Questions about the grid below.
1) Find the 3rd entry on the diagonal from the top-right corner.
2) Find the 3rd largest entry.
3) Find the top-left entry.
4) Find the last entry, reading row by row.
5) Find the 2nd smallest entry.
6) Find the entry directly above -14.3.
7) Find the bottom entry of the column that holds the smallest entry.
8) Find the largest entry in the first column.
9.8, 21.7, -84.5, -1.5, -20.6, -20.9, 28.2, -37.5, -13.4, 35.1, 4.7, 0.0, 74.7
-15.9, 3.5, -33.7, -28.9, 6.0, -19.0, 37.5, 1.5, -15.2, 18.0, 8.1, -22.0, 49.7
-39.7, 22.2, -55.1, -13.0, -15.3, -24.3, 25.3, -18.8, 3.5, 33.7, -8.5, -7.3, 64.5
8.1, 14.8, -35.3, -25.0, 5.3, -14.3, 0.0, -10.3, 13.6, 31.6, -7.2, -22.5, 63.1
-31.7, 8.0, -48.9, -25.9, 3.2, -25.7, -4.4, -12.9, -6.4, 22.4, -3.5, -19.7, 55.5
-9.8, 8.1, -43.4, -17.1, 1.9, -25.7, 23.1, -3.9, -21.4, 29.5, 5.3, -21.1, 50.8
8.3, 45.6, -29.7, -35.2, -20.5, -44.7, 7.4, -3.6, 9.5, 51.7, -13.4, -40.5, 64.7
-19.7, 28.7, -35.5, -23.2, -26.8, -69.2, 72.5, -1.3, -71.2, 59.0, 19.7, -46.4, 65.4
-6.2, 7.0, -41.5, -26.6, 6.0, -17.6, 9.8, -4.5, -5.3, 28.0, -0.4, -12.1, 54.7
18.6, 5.7, -41.7, -45.3, -1.5, 4.1, 39.8, -17.3, -6.9, 39.6, 12.8, -5.4, 74.6
-40.2, -15.7, -43.3, -29.9, 1.5, -15.8, 25.0, -0.5, -36.5, 6.8, 22.6, -17.4, 48.2
-19.6, 21.0, -37.8, -21.5, -7.9, -6.3, 29.5, -10.6, 15.8, 35.8, -7.1, 8.3, 75.8
1) -8.5
2) 74.6
3) 9.8
4) 75.8
5) -71.2
6) -24.3
7) -37.8
8) 18.6

Questions about the matrix below.
1) Report the entry just right of the smallest entry.
2) Report the entry just right of -50.8.
3) Report the 5th entry in reading order.
4) Report the entry just left of 56.5.
((-43.7, 63.9, -43.9, -56.4, 74.6, 69.3, 81.0, 48.9, -66.2, -63.2, -64.9, 62.5, -48.6, 61.4, 49.1), (57.9, -30.2, 36.2, 65.1, -46.8, -39.2, -36.2, -30.7, 61.1, 56.4, 61.1, -34.3, 54.9, -38.4, -48.3), (-29.6, 39.3, -39.5, -27.8, 39.9, 41.0, 40.7, 48.1, -47.6, -44.1, -36.8, 53.1, -17.5, 38.0, 44.6), (39.6, -66.6, 50.9, 60.5, -62.2, -60.9, -65.5, -52.9, 63.4, 69.3, 53.9, -54.5, 59.9, -60.2, -53.4), (-59.5, 46.1, -50.8, -56.8, 56.9, 46.1, 56.9, 35.0, -66.1, -81.8, -72.6, 60.0, -62.0, 56.5, 52.6), (-13.4, 24.7, -29.6, -16.7, 24.5, 18.6, 18.1, 20.4, -11.9, -18.3, -6.0, 30.2, -4.4, 26.0, 20.6))
1) -72.6
2) -56.8
3) 74.6
4) -62.0

W =
[[250 356 531 395 392 377 630 532 325 108 633 556 430]
 [428 417 590 604 796 480 436 803 281 196  85 509 602]
 [407 438 699 332 525 538 617 468 517 363 434 317 562]]
The entry just left of 196?
Answer: 281
The smallest entry is 85
The first entry in reading order: 250
The bottom-left entry?
Answer: 407
The top-right entry: 430
The entry at the centre?
Answer: 436
The 5th-last entry, reading row by row: 517
The entry directly below the smallest entry?
Answer: 434
The 2nd entry, reading row by row?
Answer: 356
The entry directly above 562 is 602
The entry just right of 417?
Answer: 590
The fourth entry from the end, reading row by row?
Answer: 363
The third entry, reading row by row?
Answer: 531

[[5 3 7 7 5 7 3 7 5]
 [5 4 5 2 7 3 6 3 8]
 [5 3 7 7 5 7 3 7 5]
 [5 3 7 7 5 7 3 7 6]
 [6 3 7 7 6 7 3 5 6]
 [2 8 2 5 2 2 7 6 2]
 [1 9 1 5 1 2 7 7 2]
 [4 3 7 8 4 7 3 7 5]
 [5 3 7 7 5 7 3 7 5]
 [5 3 7 7 5 7 2 7 6]
 [5 5 4 2 7 3 7 2 7]
 [6 3 7 6 6 6 3 5 6]
 [5 3 7 7 5 7 3 7 6]
 [5 3 7 8 5 7 2 7 6]
 [3 6 3 2 4 2 7 4 4]
 [8 1 7 5 9 6 3 3 8]]
Counting starts at 1.
The entry in the top-left corner?
Answer: 5
The entry in the bottom-left corner?
Answer: 8
The entry at row 2, column 2?
Answer: 4
The entry in the top-right corner?
Answer: 5
The bottom-right entry -> 8
The entry in row 2 and column 1?
Answer: 5
The entry at row 1, column 3 -> 7
The entry in row 1 and column 2?
Answer: 3
The entry at row 3, column 3 is 7
The entry in row 3 and column 1?
Answer: 5
The entry in row 3 and column 2 is 3
The entry at row 2, column 3?
Answer: 5
